A small network was shown many inputs. Here are its activations along a few directions, one row for each input.
In each table, some parts of the input vary, and every possible input appears once, in random order.
A made-up example of a description, with smaller parts first: one of 8 places around a ring, together with either a single point or one of 9 places around a ring or (one of 3 separate values, together with one of 4 places along a line).
Shared parts are said once, and a part with two or three values counts as separate values.
(in the rows, 128 means zero)

Other details of the inputs vary at random and push rows far along three fixed directions, the same in every table; ignore that.

Rows:
row 1: [136 162 105 163 195  86 175 171 128 109  52]
row 2: [212  73  88 149 176 130 168 101 111 133 112]
row 3: [132 186 122 143 164  88 158 169 143 130  88]
row 4: [187  42  76 153 185 155 209 116  94 140 126]
row 5: [ 80 131 196  94  18 168  55 110 153 148 126]
row 6: [194  95 118 122 124 146 139  76  75 125 161]
row 7: [104 155 102 173 168  81 173 169 117 103 107]
row 8: [ 79  65 142 145 112 161 108 141 180 113  67]
row 9: [129 187 116 141 153  73 129 165 144 114  98]
row 10: [107 207 132 122 124  57 113 159 134 145 130]
row 11: [ 94  62 149 128  92 172 101 128 184 118  96]
row 12: [ 72  89 151 133  94 178 115 140 152 115  88]
row 13: [ 96 196 126 127 130 109 134 161 130 127 162]
row 14: [103  97 181 100  71 186  84 117 170 130  79]
row 15: [ 75 130 188 100  37 164  52 108 136 128 112]
row 16: [ 80 213 135 114 115  80 111 160 120 142 188]
row 17: [ 70  96 170 107  58 193  92 129 163 121 120]
row 18: [128 178 119 132 151  90 106 141 123 114 113]
row 19: [101 164 105 162 169  70 150 160 131 102 120]
row 20: [ 99 181 106 139 166  69 137 180 153 135 133]
row 21: [100 192 125 127 159 100 137 165 145 111 144]
row 22: [175  70  97 135 189 164 161  92  95 113 149]
row 23: [186 114 115 127 134 119 134  87 101 136 156]
row 24: [181 126 116 116 135 149 140  99  83 123 150]
row 25: [175 142 132  93 108 161 108  80  81 143 192]
row 26: [202  39  73 163 194 143 190 103 118 125 132]
row 27: [163 152 134  78 106 152  95  86  76 158 201]
row 28: [116 218 132 100 128  76  84 149 131 149 158]
row 29: [102 176 111 139 180  84 164 184 148 136 117]
row 30: [167  73 109 115 137 142 133  80 101 146 193]
row 31: [138 149 140  87  94 150  86  76  83 123 251]
row 32: [154 165 146  71  95 169  61  64  61 130 217]
row 33: [177 112 127 104 121 141  92  57  76 124 181]
row 34: [ 96  32 136 168 108 149 158 146 188 111  41]
row 35: [104  66 152 145  81 145 140 146 159 150  36]
row 36: [193  46  84 162 175 133 191  96 109 125 143]
row 37: [105 234 151  84 123  93  86 149 128 152 162]
row 38: [107 166 106 172 156  74 183 180 136 120 114]
row 39: [118  60 149 149  89 143 131 130 171 120  37]
row 40: [ 85  75 155 137 107 173 135 149 192 132  69]
Description of these inputs: one of 2 separate values, together with one of 4 places along a line, together with one of 5 places around a ring.
Changing only the place on the line of 4 turns row 8 into row 20. The same change can be made to row 33. Which row results? -> row 10
Start at row 29 and move only the place on the line of 4, one step at a time. The first step leads to row 40. Which rows follow, in order? -> row 21, row 22
Change only the choice among 2 separate values in row 25. List by row number the other rows that result. -> row 13
Change only the place on the ring of 5 in row 15. List by row number the other rows that result. -> row 1, row 18, row 32, row 33

Rows:
row 41: [174  29  95 162 182 156 193 125 139 140  57]
row 42: [107 170 133 125 127 109 103 135 138 101 152]
row 43: [169  72 115 134 153 157 145  87 114 104 143]
row 44: [113 189 104 133 154  76 134 148  99 113 170]
row 45: [ 68 161 149 148 100 111 149 204 187 145  54]
row 46: [ 97 137 116 160 162 118 156 168 145 111  78]
row 47: [104 170 159  92  73 158  86 104 106 130 209]
row 48: [ 79  42 154 136  84 176 125 129 161 122  65]
row 49: [154 209 127 127 145  71 125 134  85 121 120]
row 50: [165 162  86 160 166  59 179 149 111 137 148]
row 51: [103 178 139 117 134 116 111 135 138 103 151]
row 52: [162 201 131  96 119 124 100 108  78 131 148]
row 53: [142 112 128 129 148 129 141 131 155 129 105]
row 54: [145  71 133 109 107 153 109  99 123 152 148]
row 55: [141 163  83 154 199  78 186 153  89 111 140]
row 56: [131  99 142  88  79 152  71  85 124 154 182]
row 57: [118 204 117 136 140 104 150 161 101 117 169]
row 58: [143  43 133 134 133 162 134 108 147 145  91]
row 59: [119 132 134 120 133 137 106 109 111 117 164]
row 60: [128 109 153  75  87 176  78  93 120 159 179]
row 61: [160  26  91 191 167 135 190 133 153  94  46]
row 62: [170  70 139 106  97 171 124  70 109 155 177]
row 63: [135 120 109 125 146 149 144 129  99 122 147]
row 64: [137 131 129 114 135 153 116 110 122 106 158]
row 65: [117 170 128 117 135 116  92 113 104 116 190]
row 66: [170 163  94 141 197  74 166 141 123 122 140]
row 67: [149 138 132 102 135 141 111 113 137 135 155]
row 68: [192 163 105 136 145  86 128 103  73 120 133]
row 69: [132  48 117 154 128 157 129 105 134 115 103]
row 70: [108 139 140  96 107 155  97 110 105 127 179]
row 71: [117  43 149 137  87 162 109 124 196 131  61]
row 72: [135 122 116 131 152 103 148 141 126 144 122]
row 73: [171  66 123  89 117 190 116  80 103 158 170]
row 74: [158  83 147  88  96 172  79  69 137 139 175]
row 75: [134  16 115 189 134 156 211 138 145 115  38]
row 76: [ 92 194 146 118  91 105 102 134 115 121 188]
row 77: [129 118 107 157 155  92 142 152 150 136  94]
row 78: [168  60 112 134 150 187 151 103 123 106 119]
row 79: [ 53 183 169 105  81 108  59 158 179 146 123]
row 80: [155 143  97 148 141  99 156 115  90 115 180]
row 81: [ 77 141 199  99  34 168  58 131 158 135  51]
row 82: [115 154 153 133  91 107 103 140 133 123  59]
row 83: [ 70 151 146 132 118 100 131 184 173 143  71]
row 84: [142 164  89 158 206  85 173 146  97 107 139]
row 85: [159  80 107 131 157 178 143  99 102 120 141]
row 86: [ 82 157 162 119  83 120 118 152 165 150 114]
row 87: [133 188 116 133 135  73 144 148 119 143 165]
row 88: [145  82 153  83 103 185  78  68 120 156 177]
row 89: [ 33 147 171 149  72 116 137 212 217 144  19]
row 90: [ 19 187 163 125  65  97  72 179 176 117 107]
row 91: [186 170 118 122 153 103 136 101  67 125 133]
row 92: [134 131 134 121 115 143 136 105  95 123 181]
row 93: [159 170  88 149 200  86 180 171 140 122 105]
row 94: [114 142 116 144 160 117 150 171 158 140  77]
Changing only one part turns row 47 into row 76. The same change can be made to row 64. Which row results? -> row 42
What is each input in this table made of? -> one of 6 places along a line, together with either a single point or (one of 2 separate values, together with one of 4 places along a line)
List by row number the other rows that have the place on the line of 6 in common with row 50. -> row 56, row 61, row 68, row 69, row 71, row 77, row 80, row 90
Start at row 77 and move only the place on the line of 6, one step at a time. The first step leads to row 79. Which rows follow, in order? -> row 58, row 88, row 41, row 94

Rows:
row 95: [154 107 111 118 129 146 143 105 106 138 176]
row 96: [107 139 152 117  90 129 114 139 130 143  96]
row 97: [161 177 117 109 152 110 122 117  85 137 158]
row 98: [113 139 151 132  93 126 115 140 152 125  91]
row 99: [161 160 124 104 128 125 114 101  81 144 169]
row 100: [ 85 125 148 131  97 139 126 148 145 122 118]
row 101: [123 114 156 113  91 156  96 117 154 122  98]
row 102: [153 140 113 126 149 100 148 121 109 140 170]
row 103: [165  70  87 172 201 107 206 151 146 124  61]
row 104: [ 90 109 150 130  91 149 109 124 145 121 109]
row 105: [167 164 112 138 152 101 143 125 108 121 138]
row 106: [145 137 114 130 154 130 143 120 101 120 171]
row 107: [151  57  95 183 175 130 198 135 128 110  58]
row 108: [ 84 152 138 133 126 116 116 151 151 109  99]
row 109: [ 89 121 151 128  98 151 116 140 146 123 123]
row 110: [100 126 141 118 110 129  93 135 153 124 112]
row 111: [106 185 142 134 118  98 117 159 153 118  94]
row 112: [137 203  96 128 178  84 146 151 110 127 180]
row 113: [151  89 132 102 128 179 112  86 105 120 180]
row 114: [113 137 147 115 114 136 110 140 139 135  83]
row 115: [162 100 127 101 115 156  89  72  95 137 195]
row 116: [136 200  90 141 177  74 164 160 110 128 169]
row 117: [145 137 117 125 154 135 135 117 102 119 174]
row 118: [114 114 155 118  95 153 107 126 137 144  85]
row 119: [160  13 110 162 135 168 179  98 118 119  82]
row 120: [ 80 215 130 127 132  86 120 177 150 131 145]
row 121: [ 99 119 140 129  93 123 107 135 144 132 115]
row 122: [104  76 150 108  93 185 103 118 164 134 114]
row 123: [ 92 147 142 133 116 105 126 158 163 138 109]
row 124: [ 78 202 127 145 145  78 128 174 143 108 109]
row 125: [161  85 124 108 111 157  99  76  99 136 179]
row 126: [105  99 147 121  96 150  89 121 152 131 112]
row 127: [160  77  89 180 193 101 210 155 144 129  62]
row 128: [171 139 130 111 111 131 117  91  94 129 174]
row 129: [158 110 124 110 141 139 121  96 117 141 171]
What is each input in this table made of? -> one of 5 places along a line, together with either one of 2 separate values or one of 5 places around a ring
Changing only the place on the line of 5 turns row 112 into row 122. The same change can be made to row 117. Which row results? -> row 113
List by row number the other rows that have the place on the line of 5 in common with row 106. -> row 105, row 107, row 115, row 118, row 120, row 127
Change only the choice among 2 separate values in row 96. List by row number the other rows that result. -> row 128
